Each row has a name. Each piece below is followed by the name of the row it came from, unless a question asks for something else. Each question is about the rows just above it. Places in a row count from 1.

[-31.2 -31.6 -17.8 -20.7 -20.1 -17.9  31.7 -11.9  16.8  27.6  16.4  20.4
  24.1 -66.8  15.0 -11.1 -34.8  47.0]  N
[-34.2 -10.7  10.7   7.2 -27.4 -30.7  11.2  22.1   9.8 -17.9 -11.5  20.9
  27.7  15.6  -6.6  12.5   0.3  46.7]  H
[ 47.0  87.9 -31.5 -53.2  -0.6 -32.7  31.4  13.5  26.9 -55.0 -12.2  73.2
 -33.8  31.4  82.3 -29.1  38.8 -21.1]  V
[-31.2  -9.1 -15.3 -20.7 -20.1 -17.9  31.7 -11.9  16.8  27.6  16.4  20.4
  24.1 -66.8  15.0 -11.1 -34.8  47.0]  W
[ 19.4   0.3  14.8   0.7   6.0 -50.3 -25.6 -12.0 -10.4 -37.5   0.1 -10.4
 -46.8  44.6  -8.1 -50.0  38.3 -42.1]  P
[ 33.9   2.9  -6.2  -4.7  15.9  -8.6 -14.5 -41.6  14.1   3.9  20.5  -3.9
   2.8  -1.7   1.8 -46.0  14.5 -60.3]  Z
[ 22.0  -0.8  -6.3   2.0  24.3  45.9 -10.6   6.1  -7.6   7.1  -6.3 -31.8
  19.7  -9.9  -1.7  29.5  -1.3 -23.0]  C
[ 25.5  34.7  22.0  -1.5  31.8 -10.1  -8.5  38.0 -24.3   9.9  -7.5  19.5
 -16.4  40.0  37.8  24.7  50.3  -9.1]  B
[ 33.9   2.9  -6.2  -4.7  15.9  -8.6 -14.5 -41.6  14.1   3.9  20.5  -3.9
   2.8  -1.7   1.8 -46.0   3.2  33.8]  A
Where in the named rows is [9.8]? => H, 9
Where in the named rows is [-9.9]? => C, 14
Row and place of [-0.6] in the named rows: => V, 5
Where in the named rows is [-24.3]? => B, 9
Where in the named rows is [-23.0]? => C, 18
[-10.6] is at row and place => C, 7
[-31.5] is at row and place => V, 3

[-17.1 -41.6 -27.1  44.3  51.0 -13.6 -34.6  36.5 -27.6] = R
[-28.2 -36.9   1.7  -8.8  -0.2   9.8  10.2 -33.7 -15.2] = U
[  9.9  40.8  11.5 -11.4   7.2 -20.9 -13.6  19.6  -3.7] = L
[  8.9  28.9  47.3 -44.6 -24.4 -11.9  22.5  -0.4 -26.6] = T
[-23.9  29.4  15.1  42.4  52.4  28.9 -30.2  -5.6  -5.1] = Q
[-36.6  76.4  23.9  39.5  54.0  34.0  -5.8 -20.2  16.6] = E
[-28.2  16.5   1.7  -8.8  -0.2   9.8 -16.4 -21.4 -20.4] = G
[ -4.7 -40.5  22.1 -41.4 -53.7  22.7   5.8 -37.6 -28.1] = Y
[ 28.7  60.7  24.5 -14.6 -25.0 -35.3  32.5  22.0 -10.9] = F
[-32.6 -51.6  11.5  -5.8  21.6   3.2 -45.3   3.1 -42.7] = M
[21.6] is at row and place => M, 5
Where in the named rows is [16.6]? => E, 9

[-17.1  -9.2  -2.9 -52.6  -9.5  39.9  49.0  34.0] = Rur
[ 9.6  0.6 -9.3 -9.2 39.2 15.8 27.5 -1.1] = vus
[  6.1   7.7  30.1  13.1  31.2 -25.2  -1.3 -11.8] = ker
[  0.3  15.0  26.4  34.5  14.6 -38.3  -3.7  -2.5] = Rodi
[  7.5 -21.8 -10.4 -55.5  13.9  45.2   7.5  -9.4] = Pilo
[  7.9  -0.5 -76.0  79.7 -52.6  59.2 -35.4 -12.6] = toz
[  5.9   0.6   4.7  -9.2  18.3   4.8  -9.6 -16.8] = Befo
[  9.6  15.6   3.8  17.5   9.7 -14.0 -22.1 -18.4] = mefev
[ -9.1  -4.9 -12.6   1.0 -22.0   6.0   8.8  15.8] = geve
[ -9.5   7.8 -20.7  25.8 -36.8  -7.4  -5.9  14.6] = tuma
[79.7] is at row and place => toz, 4
[-9.1] is at row and place => geve, 1
Row and place of [6.0] in the named rows: => geve, 6
Where in the named rows is [-25.2]? => ker, 6

[ 13.6 -51.0  13.5 -47.4  62.3] -> J
[ 33.6 -60.4  29.1 -35.3 -40.1] -> K
[-7.1 18.8 31.5 21.8 71.2] -> X
Row and place of [71.2] in the named rows: => X, 5
Where in the named rows is [13.5]? => J, 3
Where in the named rows is [21.8]? => X, 4
[-47.4] is at row and place => J, 4

[-57.6  38.2  73.3 -22.0]  Murar
[-72.9  -8.2  36.8 -67.0]  bol
[-27.2  57.1  31.0  31.1]  vedo
[26.6 37.5  2.4 56.8]  Gipo
[-34.2  10.6  24.0 -17.8]  maruf
[-43.5  30.4  -7.2  -7.1]  fute
[-43.6  22.4   3.2  32.0]  maf
[ 73.4  -1.3 -41.7  59.8]  Baluv
[ 37.5  -3.6 -22.1  27.2]  Rar
Where in the named rows is [-7.1]? => fute, 4
[31.1] is at row and place => vedo, 4
Where in the named rows is [-43.5]? => fute, 1
[-22.1] is at row and place => Rar, 3
Where in the named rows is [-27.2]? => vedo, 1
Where in the named rows is [73.4]? => Baluv, 1

[59.5  9.0 38.4 -2.8 23.0 -1.9 15.2] : Bik
[-21.4  13.9 -21.2  28.2  40.9 -39.9 -27.3] : Lemin
[-28.9 -15.5 -19.4 -77.9  27.8  75.8  11.9] : kup
[ 10.6   8.4   3.8 -19.3  27.9  12.2  15.1] : Timi
[-27.7  -8.9 -17.8 -72.4  31.9  61.6  19.4] : sibip
[59.5  9.0 38.4 -2.8 56.5 -1.9 15.2] : Mor
[-40.2 -17.0 -25.7 -75.6   4.8  72.2   4.6] : dibot
Where in the named rows is [-17.8]? => sibip, 3
Row and place of [27.8] in the named rows: => kup, 5

[-38.9   7.3   8.2  -7.7 -23.4  -5.9]  pum
[ -4.0  36.0 -43.0 -17.5  -4.2 -33.0]  zap
[ 66.0  53.7  10.0  33.8 -34.2   7.4]  Rido
[-26.7   5.5 -11.4  -4.1 -38.8  65.9]  Ref
[ 53.8 -26.3 -37.2   7.4  26.3 -10.1]  Div
[-16.2  -4.1 -18.1 -48.7 -23.2  48.6]  numon
[-16.2] is at row and place => numon, 1
Where in the named rows is [36.0]? => zap, 2
[53.7] is at row and place => Rido, 2
Row and place of [65.9] in the named rows: => Ref, 6
Row and place of [-38.8] in the named rows: => Ref, 5
[-11.4] is at row and place => Ref, 3
[-4.0] is at row and place => zap, 1

[ 28.1 -25.9  11.2 -34.9 -28.0   3.6]  pefol
[-18.3  63.3   3.3  15.7  -5.1  43.7]  Vevag
[  3.7 -19.2 -50.3  -6.5 -14.6  36.2]  Vusas
[ 19.9 -59.7  -6.6 -16.6 -29.4 -29.8]  Zus
[  1.7  35.5  -9.4 -39.3   3.9 -18.6]  senik
Row and place of [3.6] in the named rows: => pefol, 6
Row and place of [-28.0] in the named rows: => pefol, 5
Row and place of [-14.6] in the named rows: => Vusas, 5
Row and place of [-6.5] in the named rows: => Vusas, 4

[  0.3  20.4 -77.2 -41.4] : refu
[ 33.1  32.9  75.2 -28.9] : zapig
[-30.8  43.1  31.1 -59.5] : Tonuf
[ 30.8  38.2  70.6 -25.0] : tus
[ 38.3  23.5 -33.6 -68.3] : rir
[ -7.5  22.1  70.9 -38.4] : ven
[28.4 40.0 68.1 26.0] : Satib
[ 63.1 -68.2  -7.6  33.7] : Geli
[68.1] is at row and place => Satib, 3
Row and place of [-68.2] in the named rows: => Geli, 2
Row and place of [31.1] in the named rows: => Tonuf, 3
[-7.6] is at row and place => Geli, 3
[-77.2] is at row and place => refu, 3
Where in the named rows is [38.2]? => tus, 2

[ 23.2 -63.5 -43.5 -31.0  16.9] = pifov
[ 19.6 -52.1 -57.6 -11.4 -39.1] = zopa
[ 23.2 -63.5 -43.5 -31.0  22.3] = dut
[-37.7  -3.8 -16.6  -4.2 -22.5] = Lemi
[-24.2  29.0  48.8  13.0 -20.6] = kipon
[ 81.5  58.6 -18.2 -42.9 -74.9] = rak
[ -2.8 -22.4  -7.6 -69.9  37.3] = mimod
[ 48.9 -10.2   9.9  36.8 -52.6] = pesu
[-22.5] is at row and place => Lemi, 5
[48.9] is at row and place => pesu, 1

[ 30.5  -0.9  -8.2  27.7  -8.1  17.6  -6.1 -14.3 -34.5   1.4   5.5  16.7
 -36.2  21.3   7.1   4.1   8.8   3.0  -3.4  53.5  24.4  31.2  38.7  24.3
 -16.9  16.5   1.2  27.3   9.2  34.6 -23.4 -44.9   1.8  12.9  63.9  18.3
 -26.1  13.2  10.4 -37.6  -7.7  16.8 -38.7  13.5 -45.4 -48.5   3.9  -5.0
 -17.9   0.4 -45.1   6.6  30.6 -18.3 -20.0  22.6]  lapod
[-10.3  17.4  13.0  -1.4  17.1 -16.2  25.7  28.9  -5.7  46.5  -3.9  -7.5
  31.2 -20.8 -17.6 -69.0 -15.8  23.3 -38.2 -18.7  -7.3  -8.7  -6.9 -36.1
  43.3   1.0 -28.7 -38.6  31.8  21.1  14.2  33.7  -7.5  25.0 -42.6  14.9
 -26.0  15.4  33.5 -17.7 -38.9  -7.6   5.6  -0.3 -27.8  10.0  12.4  -1.4
  35.6 -24.7 -14.9  20.0  13.3  -0.8 -35.5  31.9]  liluf
[ -7.7  14.4  14.1   9.6   6.9 -21.0  24.2  33.6 -11.7  39.3 -29.2 -18.1
  31.2 -17.4  -9.8 -70.1 -23.4  33.9 -38.6 -14.8  -7.5 -14.7   1.3 -18.0
  42.0  10.6 -16.3 -34.8  37.3 -11.6  19.7  10.0  -5.6  21.2 -36.3  -4.7
   1.4  12.7  38.6  -3.3 -32.3  -5.3  19.6  -6.6 -24.1  -1.8  26.4 -10.6
  38.2 -18.8  -7.3  16.0  24.9   0.5  34.0  38.1]  geni
[ -0.8  15.7  39.9 -18.9  21.3  16.8   8.2   9.7   8.8  38.1  19.2 -43.8
  50.1 -35.0   2.1 -59.6  10.3  18.3 -20.1 -36.7   6.1 -11.1  -4.7 -13.0
  34.5  -5.1 -10.8 -14.1  22.6  22.3 -26.7  61.5  27.4  -9.7 -30.3  31.6
  33.8   3.1  22.7   0.7  33.9   8.3  -6.1   7.5 -11.4  11.0  17.9 -11.6
  27.5 -27.5  27.2  33.9 -38.8 -13.4 -19.6  -6.9]  Rap
[ -7.7  14.4  14.1   9.6   6.9 -21.0  24.2  33.6 -11.7  39.3 -29.2 -18.1
  31.2 -17.4  -9.8 -70.1 -23.4  33.9 -38.6 -14.8  -7.5 -14.7   1.3 -18.0
  42.0  10.6 -16.3 -34.8  37.3 -11.6  19.7  10.0  -5.6  21.2 -36.3  -4.7
 -37.5  12.7  38.6  -3.3 -32.3  -5.3  19.6 -41.6  38.5  14.0 -19.5  13.9
  12.9  18.5   0.0  -7.2  -1.6  11.4  37.0 -10.8]  Vufo
[38.7] is at row and place => lapod, 23
Where in the named rows is [-3.4]? => lapod, 19
[33.7] is at row and place => liluf, 32
Where in the named rows is [3.1]? => Rap, 38
Where in the named rows is [43.3]? => liluf, 25
Where in the named rows is [38.5]? => Vufo, 45
Row and place of [-59.6] in the named rows: => Rap, 16

[ 23.7 -46.2 -44.8 -43.4 -40.9  48.2 -35.1 -41.0 -54.2  29.2 -29.5 -37.5
 -46.3 -34.4  15.0 -36.9  23.9 -29.8 -54.9  32.1] = saro
[ 23.7  35.3 -44.8 -43.4 -25.6  48.2 -35.1 -41.0 -54.2  29.2 -29.5 -37.5
 -46.3 -34.4  15.0 -36.9  23.9 -29.8 -54.9  32.1] = Lufam
[-19.2  49.1  40.5  34.6  35.4  48.8  27.7  33.4  49.2 -25.5  28.6  36.6
  41.2  32.9 -30.1  33.8  31.7 -25.6 -37.6 -26.0] = bula
Row and place of [35.4] in the named rows: => bula, 5
[40.5] is at row and place => bula, 3
Row and place of [49.2] in the named rows: => bula, 9
[-25.5] is at row and place => bula, 10
Where in the named rows is [36.6]? => bula, 12
which: [-19.2  49.1  40.5  34.6  35.4  48.8  27.7  33.4  49.2 -25.5  28.6  36.6
  41.2  32.9 -30.1  33.8  31.7 -25.6 -37.6 -26.0] => bula

[-46.0 -29.3  21.7   7.4 -24.7   8.9   3.0 -56.7   9.6 -18.0 -23.7  16.9]  dilur
[-51.6   4.4 -10.0 -54.6   1.0 -13.3  38.2 -21.7  -5.7  39.0 -44.6 -41.1]  rovi
[-44.1 -40.7  15.2   7.0 -27.5   3.6  -5.3   1.3 -24.5 -19.7 -29.5  14.7]  gog
[-39.3 -38.5  17.7   8.4 -27.3   9.1 -11.0  11.6 -29.7 -22.2 -35.7   9.6]  gib
[-40.6   8.8 -13.8 -56.6   9.8 -16.0  37.2 -19.2  -4.6  38.1 -51.0 -55.3]  Musez
[-39.5 -32.4  19.1   5.4 -24.5   8.5  -2.8  10.1 -28.6 -18.6  -2.7   7.9]  kot
[-28.7  -3.6 -72.2 -64.8 -23.8 -84.6  48.1 -79.7  46.0  40.8 -26.1   9.7]  dov
Row and place of [-27.5] in the named rows: => gog, 5
Row and place of [9.7] in the named rows: => dov, 12
Row and place of [-27.3] in the named rows: => gib, 5
Row and place of [-29.7] in the named rows: => gib, 9
[-2.8] is at row and place => kot, 7
Where in the named rows is [-23.8]? => dov, 5
[-56.6] is at row and place => Musez, 4

[ 47.8 -72.0  33.0 -73.0  45.8 -68.7  46.3 -71.9  34.0 -72.7 -73.1  45.3
  45.9  54.8 -68.1 -66.8] = fasa
[-73.1  47.0  34.4  51.1 -75.7  49.1 -72.7  49.5  40.4  46.6  54.9 -75.2
 -74.1 -61.3  58.2 -23.6] = vuvo
[-54.5  35.0  40.0  37.7 -61.6  35.6 -60.4  37.1  37.6  34.4  40.7 -62.8
 -62.1 -52.5  43.0  38.1] = Sovo
[-29.5   6.8  34.2   9.6 -33.1   9.5 -32.3   8.4  36.6   5.8  11.3 -33.2
 -33.4 -23.5  15.0 -75.8] = Pize
[-23.5] is at row and place => Pize, 14
Row and place of [-71.9] in the named rows: => fasa, 8
Where in the named rows is [-75.7]? => vuvo, 5

[-87.7  10.9 -26.1 -87.6] -> Naduk
[ 37.0 -27.5  12.0 -34.5] -> mil
[ 37.1 -27.5 -12.6 -22.3] -> sime
Row and place of [-22.3] in the named rows: => sime, 4
[-87.6] is at row and place => Naduk, 4
Row and place of [-26.1] in the named rows: => Naduk, 3
Where in the named rows is [-87.7]? => Naduk, 1
Row and place of [12.0] in the named rows: => mil, 3
[-12.6] is at row and place => sime, 3
Where in the named rows is [37.0]? => mil, 1

